A small network was shown many inputs. Here are its activations along a few directions, one row for each input.
In each table, some parts of the input vary, and every possible input appears once, in random order.
Descriptions start from the smaller parts, as in this example, which fits no table here: values(2) and (point or ring(11) or (line(4) and ring(8))).
Shared parts are said once, and a part with two or three values counts as separate values.

Table:
row 1: [-17  21   7   7  19  -8  -9  19  -6   2 -41   4  10  25  21   7 -11]
row 2: [ -32   79   63   32   73   50 -100  -33   64  -10  -17    1   -6  -45
  -93   62  110]
row 3: [ 27 -25   9 -30 -10  -5  24  -9  17  10  29   2 -11 -11   0   9  21]
row 4: [  0  10  17 -12  10  12  -8  10  27  38   7  12  -4   7   8  11   8]
row 5: [-15   6 -11  18  -2 -12  -3  19 -29 -16 -39 -10   9  21  19 -13 -39]
row 6: [  7  -7  18 -22   3  -4  14   0  24  33  19   6  -2 -16  -7  14  20]
row 7: [-19  19  14   2  16  -1  -7  17  12  32 -19   5   8   8   8   8   1]
row 8: [-16  -7 -38  20 -19 -11   9   6 -44 -24 -13  -7  10  16  18 -31 -47]
row 9: [ 17 -25 -36   8 -36  -7  18   0 -37 -32  17  -6   5   8  16 -32 -49]
row 10: [ 30 -35 -12 -21 -23  -6  29 -12  -3 -10  32  -2 -13  -9   3  -6   1]
row 11: [ 18 -37 -32  -2 -31  -7  32 -16 -26 -23  26  -5  -6  -3   7 -28 -15]
- What is each input in this table made of? => point or ring(10)

Table:
row 12: [ 40 -31 -24 -12 -34  -4  25  -2 -12 -14  36  -2  -3  -4  17 -15 -22]
row 13: [ -7  -4   0  28  13  18 -10 -27  -6 -21  -9 -12 -18 -20 -33  -8  26]
row 14: [  5 -23  21 -21   0  -1  23 -15  14  17  22   4 -15 -19 -21   4  17]
row 15: [-21  12  29  10  27   6 -11  -5  -1  -4 -27  -1  -2  -9 -19  21  12]
row 16: [  4  -4  26 -19  17   4  13  11  22  42   0  12 -11   5   7  13  -5]
row 17: [ 13 -27   2 -12 -14   6  25 -22  10   8  31  -4 -21 -19 -18  -8  24]
row 18: [-14  13 -21  16 -10 -15 -15  18 -22 -18 -30  -9  18  19  19 -17 -26]
row 19: [ -4   5 -31  18 -14  -2  -6   6 -32 -34 -11  -3  10  19  22 -16 -31]
row 20: [ -23   86   35    4   43   47 -101  -19   81   19   34   20    9  -32
  -70   52   92]
row 21: [ 30 -13 -18 -17 -26 -25  14  30  -7  10   5   1  19   9  44  -9 -31]
row 22: [ -7  13  -3  13  10  -2 -17  17 -14  -8 -35   3  12  29  23  -4 -26]
row 23: [  7  -9  -1 -18 -16 -16  15  26  -1  27   1   4  12  16  34  -6 -28]
row 24: [  6 -12  26 -25  11  -3  22   0  17  26  11   9 -11 -13  -6  20   8]
row 25: [ -3   3 -36  27  -6   7   3 -13 -29 -40   1 -11  -5   3  -6 -14 -19]
row 26: [ -9  18  23   9  41   1 -16   5   7   4 -38   8   4  11  -5  20   3]
row 27: [ 19 -32 -24 -13 -27  -6  29 -15  -6  -3  38  -9 -11 -26  -6 -12   5]
row 28: [-30  26  11  14  16  -6 -15  12  -1   5 -37  -5  18  24   4   7  -1]
row 29: [-15   3  12 -19 -11 -14  18  23  12  42  -3   3   9  13  25   1  -2]
row 30: [ 25 -28 -32 -18 -35 -16  23   8 -20  -5  27   9  10   6  36 -23 -28]
row 31: [ -3  -2 -23  17  -4  10  -6 -23 -12 -39  -1 -14 -19  -2 -23 -16   8]
row 32: [-12   7  26  17  18  12 -11 -15   0 -15 -17  -2  -5 -10 -24  10  23]
- What is each input in this table made of? => point or (values(2) and ring(10))
- Change only the values(2) part in row 27. List by row number the other rows that result. => row 31

Table:
row 33: [-13   1  30   1  23  -9   8  26 -11  23 -48  15   9  29  32   2 -34]
row 34: [ 16  15 -16  -9 -27  -2 -36  19   3 -14  19   7  22  10  21  -5 -18]
row 35: [ 12  13 -43  16 -34   3 -17  -4 -16 -45  21  -2   9  11   3 -35 -15]
row 36: [ 13 -30  11 -38  -3 -11  53   4  30  70  32   5  -9  -6  16  11  16]
row 37: [ -3  28 -17 -17 -15   0 -21  28  16  32  26  22  25  20  35   2 -19]
row 38: [ -1 -16  -3  33   1  -2   9  -3 -39 -42 -48 -24 -11  17   2 -21 -30]
row 39: [ 32 -32  26 -34  -2  -3  37   0  21  39  32  16 -10 -12   6  10   1]
row 40: [ 10  20 -22  -4 -31 -15 -26  13  -3 -30  16   4  24   2   1 -20 -16]
row 41: [ 18 -50 -35   5 -15   8  52 -44 -20 -21  35 -12 -34 -20 -18 -23  16]
row 42: [ 26 -39  10 -39  -6  -5  13  -6   8   8  33  -1 -16 -25  -9  22  -9]
row 43: [ 40 -44  -3  -1 -19   2  38 -27 -12 -28  30 -13 -22 -26 -19 -10   1]
row 44: [-35  80  16  19  34  38 -94 -12  49   2  13  10  16 -23 -49  41  70]
row 45: [-20  36 -31 -20 -19  -8   1  35  25  61  23  15  23  25  48  -2  -2]
row 46: [ 32 -37  18 -23 -19 -13  27  -9   2 -11  26 -12 -12 -31 -21   5   0]
row 47: [-28   6  16   3  16 -18  33  35   2  61 -52  -2   4  30  40  -6 -13]
row 48: [-10   4 -67  28 -32  10   1 -22 -30 -35  28  -1   6  10   9 -41   0]
row 49: [  1  16  56   2  49  34 -37 -41  54  11  20   0 -15 -50 -79  53  85]
row 50: [-12  -7  16   0  14 -17  -6  23 -22  -5 -50  -6   6  14  17   6 -37]
row 51: [-43  57  62  34  73  27 -61 -12  24  -8 -59   6  -1 -14 -52  41  55]
row 52: [ -6  -6  16   6   8 -17  -3  12 -32 -38 -51  -8   2  15   8   2 -35]
row 53: [-30 -15 -39  37   5  -3  29 -16 -50 -32 -44 -19 -17  22   9 -33 -16]
- What is each input in this table made of? => values(3) and (point or line(6))
- The inputs of row 52 and row 46 match in every part but the values(3) part. If row 47 is changed in the same way as row 52 into row 46, which row does it become? => row 36
- Which other rows agree with row 44 in the values(3) part? List them by row number. => row 34, row 35, row 37, row 40, row 45, row 48
- Change only the values(3) part in row 35. List by row number the other rows that result. => row 38, row 43

Table:
row 54: [ 44 -65 -14 -43 -43 -28  70  13 -18  22  39   9  -2   8  44 -22 -54]
row 55: [-24  60  90  -5  71  32 -69 -10  81  40 -14   4  -9 -45 -77  77  91]
row 56: [ -7  -7 -28  32  -8  -4   2   0 -46 -42 -34  -7   5  28  20 -33 -37]
row 57: [ 16 -28 -28  -1 -25  -7  26 -13 -23 -29  17 -12 -11  -5   1 -19 -13]
row 58: [-11  76  33   1  29  37 -90 -10  72  13  32  13  13 -33 -56  50  81]
row 59: [-48  83  90  32  88  34 -94   4  57  26 -67   9  10 -12 -56  61  69]
row 60: [ 37 -62 -24 -38 -43 -22  69   5 -17  22  42   8  -7   8  42 -27 -41]
row 61: [ 40 -47  -2 -12 -22   2  25 -27 -11 -30  39  -5 -16 -25 -19  -8  -5]
row 62: [  4 -32 -38 -17 -36 -33  42  26 -39   0  -7  -4   8  29  56 -29 -62]
row 63: [ -37   97   33   38   46   41 -113    3   46    0  -21   18   29    1
  -35   33   56]
row 64: [ 27 -48 -32 -23 -40 -13  65  -3 -11  25  46   5  -7   6  32 -32 -20]
row 65: [ -3 -24 -34   5 -25 -26  32  30 -50  -5 -33   2  14  50  66 -40 -74]
row 66: [ -3   8  51  -5  47  33 -12 -36  52  30  19   7 -29 -45 -64  41  77]
row 67: [ 33 -45 -19 -11 -26   0  39 -25 -13 -17  42  -1 -17 -15  -6 -18  -3]
row 68: [  7  60  41  -8  29  43 -79 -21  81  24  57  24  11 -43 -61  51  90]
row 69: [-20  29  42   5  49  24 -29 -22  42  17  -9  -3 -20 -36 -56  42  70]
row 70: [  0 -14 -33  11 -19 -11  12  -4 -35 -38  -8 -13  -2   7   8 -21 -25]
row 71: [ 20 -46 -33 -29 -42 -30  56  18 -27   9  17  -2  -1  17  48 -27 -50]
row 72: [-13  -2 -38  29 -12  -6  15   9 -41 -19 -30  -5   6  38  37 -37 -38]
row 73: [ -32   92   29   12   35   30 -103   -1   59    3    7   13   26  -21
  -48   48   71]
row 74: [-13 -10 -42  20 -22 -17  28  21 -44  -1 -29  -1  15  48  56 -46 -53]
row 75: [-45  49  43  41  65  29 -49 -10  17   3 -60   1  -7  -1 -38  25  44]
row 76: [  8 -16 -16  10 -15  -9  -2  -5 -33 -51 -11 -16  -2  -4  -6 -11 -26]
row 77: [ 11 -31 -41 -13 -40 -20  52   9 -21  12  21  -5  -1  15  38 -32 -29]
row 78: [ 11 -24 -38  -5 -30  -9  39  -4 -17  -5  21  -9 -10   5  18 -23 -13]
row 79: [ 12 -34 -28 -22 -36 -39  43  34 -40   0 -10  -2  13  29  58 -24 -75]
row 80: [ -5 -10 -43   7 -23 -13  25   5 -29 -15  -4 -10  -1  17  26 -25 -25]
row 81: [-37  44  38  18  56  20 -43 -12  30   7 -35  -4 -11 -23 -49  40  58]
row 82: [ 24 -30 -12  -2 -21  -6  11 -14 -21 -42  14 -15 -11 -16 -13  -8 -14]
row 83: [ 28 -48 -23 -34 -42 -36  57  25 -28  10  15  -1   4  17  50 -22 -63]
row 84: [ -6  43  97 -13  71  38 -58 -21  91  51  11  14 -12 -54 -81  77 101]
row 85: [  4 -27 -24   0 -25 -31  33  37 -51  -4 -35   3  19  49  68 -36 -86]
row 86: [ -5 -17 -46  -1 -33 -24  39  18 -33   3  -4  -7   8  28  46 -34 -41]
row 87: [ 27 -41 -29 -15 -30  -2  52 -16  -7   7  46   1 -16  -5  12 -23  -4]
row 88: [  0  -9 -11  31  -4  -2 -12  -1 -44 -55 -36 -10   5  18   6 -23 -39]
row 89: [-44  76  87   6  77  25 -81   0  69  30 -39   3   3 -33 -70  75  82]
- What is each input in this table made of? => line(4) and (values(3) or line(6))
- The inputs of row 56 and row 70 match in every part but the line(4) part. If row 74 is changed in the same way as row 56 into row 70, which row does it become? => row 86
- Change only the line(4) part in row 89. List by row number the other rows that result. => row 55, row 59, row 84
- Change only the values(3) part in row 84. List by row number the other rows that result. => row 66, row 68
- Which other rows agree with row 57 in the line(4) part? List them by row number. => row 55, row 58, row 69, row 71, row 77, row 78, row 82, row 83
